A small network was shown many inputs. Here are its activations along a few directions, one row for each input.
In each table, some parts of the input vary, and every possible input appears once, in random order.
Descriptions start from the smaller parts, as in this example, which fits no table here: one of 3 separate values, together with either a single point or one of 11 places around a ring or (one of 6 places along a line, together with one of 8 places around a ring).
Shared parts are said once, and a part with two or three values counts as separate values.

Other details of the inputs vary at random and push rows far along two fixed directions, the same in every table; ignore that.
To show where, the next rows are all for the same input, with only those details redrawn:
10  -1  -2  41  -42  -2  -1  -9  -7  0  17  12  14
10  -1  -2  39  -40  -2  -1  -9  -7  0  16  12  13
-24  14  12  3  27  -9  2  -7  15  5  -6  0  2
-16  2  -10  -37  46  12  -2  -21  4  3  -17  -13  8
-43  31  41  36  26  -33  8  9  34  8  -1  11  -7
-25  14  12  2  28  -8  2  -7  15  5  -6  0  2
11  -1  -2  42  -44  -2  -1  -9  -8  0  18  13  14
-17  3  -10  -40  49  13  -2  -22  4  3  -18  -14  7

Rows:
r1: 1  -33  -41  -96  55  30  -20  -4  -7  9  -20  -37  2
r2: -6  23  8  1  26  -6  -1  7  13  -1  -13  1  -8
r3: 33  -29  -24  1  -48  27  -2  -23  -34  -12  0  -3  30
r4: 7  -5  7  13  -17  -13  -3  28  22  8  11  -1  -22
r5: -44  25  42  39  29  -35  18  7  32  -6  1  7  -7
r6: 30  -18  -33  -1  -38  24  -5  -30  -32  -8  10  -6  26
r7: -48  30  48  34  27  -34  21  15  31  -2  -10  1  -5
r8: -27  22  46  32  38  -35  14  15  33  -2  -8  15  -14
r9: 25  3  -3  41  -37  -2  5  5  -10  -17  13  10  5
r10: -16  -7  -6  -78  43  28  -5  -9  -16  5  0  -19  -8
r11: 12  -12  -5  -22  14  2  -16  11  10  7  0  -17  -17
r12: 9  2  -2  41  -43  -1  2  -3  -10  -18  14  7  15
r13: -26  20  20  0  20  -10  8  -1  10  4  -15  -9  7
r14: 10  -13  -6  15  -52  -9  -8  23  2  10  26  7  -3
r15: 23  -2  3  37  -34  -1  15  4  -11  -9  6  4  7
r16: -44  31  41  33  30  -33  8  9  35  8  -2  10  -7
r17: -8  18  14  -4  30  -6  9  6  13  8  -19  -4  -6
r18: -7  8  22  1  28  -9  12  7  11  -2  -19  0  -1
r19: -28  44  40  30  30  -34  7  23  32  -1  -8  8  -15
r20: -6  8  17  9  -21  -21  7  28  20  8  11  13  -33
r21: 32  -31  -27  2  -38  24  -5  -30  -30  -15  7  1  26
r22: 9  -15  -11  -26  11  0  -13  14  8  7  -6  -15  -20
r23: 16  -3  1  14  -45  -6  0  16  -22  4  24  17  -27
r24: 10  -11  -3  47  -39  -2  -3  -10  -7  -5  16  20  11
r25: 9  10  -2  34  -43  -2  -5  -3  -10  -9  12  6  16
r26: -6  -20  -28  -86  27  21  -2  0  -6  10  -8  -15  -5
r27: 20  2  12  27  -51  2  0  14  -19  1  32  14  -21
r28: 1  -29  -35  -96  64  33  -23  -8  -4  8  -16  -41  5
r29: -17  5  -7  -41  40  16  2  -14  0  6  -27  -19  11
r30: -29  27  41  36  39  -35  21  15  32  -4  -3  8  -16
r31: 26  -33  -37  -46  -41  22  -4  -5  -39  6  20  1  5
r32: 13  -19  -36  -87  34  28  -12  -6  0  5  -19  -29  -19
r33: -27  32  39  34  34  -35  11  16  34  9  -6  12  -19
r34: 11  7  -3  43  -50  -1  -7  0  -8  -5  15  12  14
r35: -9  5  8  -31  13  -10  7  16  4  9  2  4  -32
r36: 25  -10  -3  49  -37  -4  0  -3  -8  -4  13  23  1
r37: 48  -17  -33  3  -37  23  -2  -22  -32  -8  9  -2  16
r38: 28  -29  -33  1  -39  30  -6  -22  -32  -5  -2  1  25
r39: -29  4  12  -33  20  -12  1  15  -6  12  8  4  -20
r40: 25  -1  2  35  -34  -2  -1  4  -8  -14  7  15  6
r41: -11  21  18  -7  33  -9  12  6  12  5  -19  -9  -3
r42: 25  -37  -39  -38  -19  25  -13  6  -12  7  10  -16  10
r43: 8  -3  -5  43  -42  1  -9  -2  -8  -9  11  18  12
r44: 30  -21  -29  -7  -34  28  -11  -22  -29  -19  1  -2  26
r45: -1  -6  -12  -41  52  17  2  -10  -2  1  -33  -11  -1
r46: 1  -1  -18  -39  50  18  -7  -10  -1  -7  -26  -6  -3
What is each input in this table made of? -> one of 2 separate values, together with either one of 8 places along a line or (one of 3 separate values, together with one of 5 places around a ring)
Changing only the choice among 2 separate values turns r44 into r40. The same change can be made to r21. Which row results? -> r8
Changing only the choice among 2 separate values turns r18 into r3. The same change can be made to r15. Which row results? -> r7
Which other rows does r10 become when the place on the line of 8 takes its other values? List them by row number. -> r1, r14, r26, r28, r31, r39, r42
